These are the activations of a small neural network, seen along a few directions. Each row is one input.
In each table, some parts of the input vary, and every possible input appears once, in random order.
Descriptions start from the smaller parts, as in this example, which fits no table here: one of 3 separate values, together with either a single point or one of 9 places around a ring or (one of 4 places along a line, together with one of 5 places around a ring).
Shared parts are said once, and a part with two or three values counts as separate values.

Other details of the inputs vary at random and push rows far along two fixed directions, the same in every table; ignore that.

A family of inputs:
r1: [ 29  44 -54  -5 -66 -50  10 -70  16  78 -48  22]
r2: [  4  84  22  10  24 -18 -20 -46  39 -27   1  39]
r3: [  6  79  -8  -5  25 -40 -13 -26  29 -48   3  40]
r4: [-20 -66 -16  13 -62   5  17  53 -60  58  14 -27]
r5: [ -8 -76   9 -22 -45  32  21  21 -55  71  16 -39]
r6: [ 35  31 -48  -6 -58 -50   8 -63  34  88 -91  44]
r7: [-23  17  39  10  16  22  -1  38  -7 -58  43 -21]
r8: [ 13  80  17 -13  25 -18 -15 -48  40 -34  -5  31]
r9: [-14 -89  18   5 -35  41  25  36 -47  74  -5 -12]
r10: [-12 -85   0 -20 -40  20  11  36 -61  73  14 -25]
r11: [ 33  21 -59  14 -53 -44 -20 -57   2 104 -57  41]
r12: [ -7   8  29   5  27  41 -11  27 -16 -52  41 -15]
r13: [  0 -26  21  -7  36  17 -18  31   7 -68  32 -17]
r14: [-25   7  32  12  21  10 -11  53 -15 -52  40  -8]
r15: [ -8  -1  13  16  28  40   8  43 -11 -75  22   2]
r16: [ 32   9 -42   2 -57 -71 -14 -77  42 100 -70  37]
r17: [ -3 -75  -8   2 -42  44  12  22 -61  69  21 -38]
r18: [ 12  82   3  -4  33 -22   3 -35  50 -63 -23  53]
r19: [ 15  84 -17  18  15 -12 -12 -41  29 -47   4  29]
r20: [ 25  58 -17   3  30 -39 -29 -34  60 -63  -9  26]
r21: [ -2 -34  20  -9  44  23 -15  18   6 -62  44  -8]
r22: [ -6 -12  34   7  50  53  -1  25  -7 -53  25  16]
r23: [-21   9  37  16  27  29  14  44  -4 -70  23   7]
r24: [-27  32  17   2  79  42  28  -8  -1 -46  27 -68]
r25: [ 16  78  23 -15  58 -12 -11 -61  56 -42 -23  72]
r26: [ 10  52  16  -3  45 -39 -27 -60  63 -37   0  48]
r27: [ 17  78  23 -13  45 -15 -12 -44  57 -48 -32  60]
r28: [ 38  23 -65  20 -60 -34  -1 -54  22  88 -84  42]
r29: [ -1 -95 -15 -27 -56  -6  17  47 -27  39  -5 -57]
r30: [ 15  83  -9  15  19 -11 -20 -35  34 -45   1  24]
r31: [-21   5  44  14  30  28   7  50   2 -65  16   1]
r32: [ -7 -25  41 -32  37   8  -6  32  13 -72  32 -23]
r33: [ 20  41 -48  18 -71 -48   8 -66  13  89 -46  27]
r34: [ -3 -20  -2   1  22   5  -5  35   2 -82  36 -24]
r35: [-24   2  47   4  30  36  -2  17 -13 -39  52  -4]
r36: [ -14  -94  -31  -13    3   16   43    7  -25   64  -15 -110]
r37: [-19  -2  39 -17  36  18 -11  45 -17 -53  38  -7]
r38: [-20  -1  57   8  40  37   2  42   0 -57  18   9]
r39: [-11 -93  -8  -2 -59  -6  12  49 -27  46   0 -50]
r40: [  4 -83  -5   7 -41  44  15  47 -50  60 -18 -23]
r41: [-18   1  26 -12  23   9  -7  52 -15 -58  36 -14]
r42: [ -6 -79 -15   4 -33  29   0  35 -66  69  18 -20]
r43: [ 35   7 -66 -17 -64 -75   4 -67  40  70 -57  21]
r44: [-12   6  10  12  26  19 -17  53 -20 -61  39 -11]
r45: [-35 -69 -34   4  -4  29  28  21 -60  78  -4 -81]
r46: [ 43  10 -48 -28 -39 -71 -10 -99  48  96 -65  43]
r47: [-12   4  -1  15  21  17  -8  45 -27 -60  42  -5]
r48: [ -8 -64  -6 -15 -66  18  23  42 -48  55   4 -55]
r49: [-18 -19  21   1  16  -4   1  37   7 -72  38 -20]
r50: [ 22  34 -41  14 -54 -60 -17 -64  13 111 -60  50]
r51: [  3 116  -4  10 113  -4  14 -84  75 -52 -41  13]
r52: [-20 -78   6   5 -39  18   6  37 -61  77  18 -17]
Description of these inputs: one of 4 separate values, together with either a single point or (one of 3 separate values, together with one of 4 places along a line).
Changing only the choice among 4 separate values turns r52 into r26. The same change can be made to r3. Which row results?
Answer: r43
Changing only the choice among 4 separate values turns r27 into r37. The same change can be made to r31. Which row results?
Answer: r14
Which other rows agree with r35 in the choice among 4 separate values? List them by row number.
Answer: r1, r2, r5, r7, r8, r12, r17, r19, r24, r30, r33, r48
Which other rows does r3 become when the choice among 3 separate values takes its other values? List them by row number.
Answer: r4, r47

A family of inputs:
r53: [  1 -17 -15 -10 -32  -7   4   7 -18  26   7 -25]
r54: [-10 -24  12  -7  31  14   2  16   2 -32  21 -25]
r55: [  0 -25   4   1 -31   9  10  22 -13  19 -13   6]
r56: [ 17  54 -12   2  18 -19   6 -54  46   3 -40  26]
r57: [ 13  59  15   4  36 -10 -20 -16  40 -72   4  49]
r58: [-17 -22  23 -19  27  11   7  14  -2 -31  26 -31]
r59: [ -8  16   2  11   4   6  10  18  -6 -21   1  -8]
r60: [-12  -7   0   8   8  17   1  31 -14 -37  20 -21]
r61: [ 18  71 -12   6  28 -21 -10 -82  40  26 -35  43]
r62: [ 12 -16  -8  -9 -42 -30  -8 -12   3  48 -17  12]
r63: [ -9 -19  10  -5  30  23   5  21  -4 -32   6 -22]
r64: [ -9 -27  21  -3   7   6 -11  35  -9 -36  29  -2]
r65: [ -1 -28   4  -1 -30  13   1  13 -33  53   0  14]
r66: [ -1   4  -8   4   6  -8  -5   9  -2 -19  17 -10]
r67: [  4 -19 -37  17 -60  -4   8 -21 -32 103 -24  -7]
What is each input in this table made of?
Answer: one of 3 separate values, together with either a single point or one of 4 places along a line
Changing only the choice among 3 separate values turns r62 into r53. The same change can be made to r57. Which row results?
Answer: r60
A walk changes only the place on the line of 4. It starts at r58 and steps to r54. List the rest of the walk in order.
Answer: r63, r56
Which other rows does r59 become when the choice among 3 separate values takes its other values? List them by row number.
Answer: r55, r56
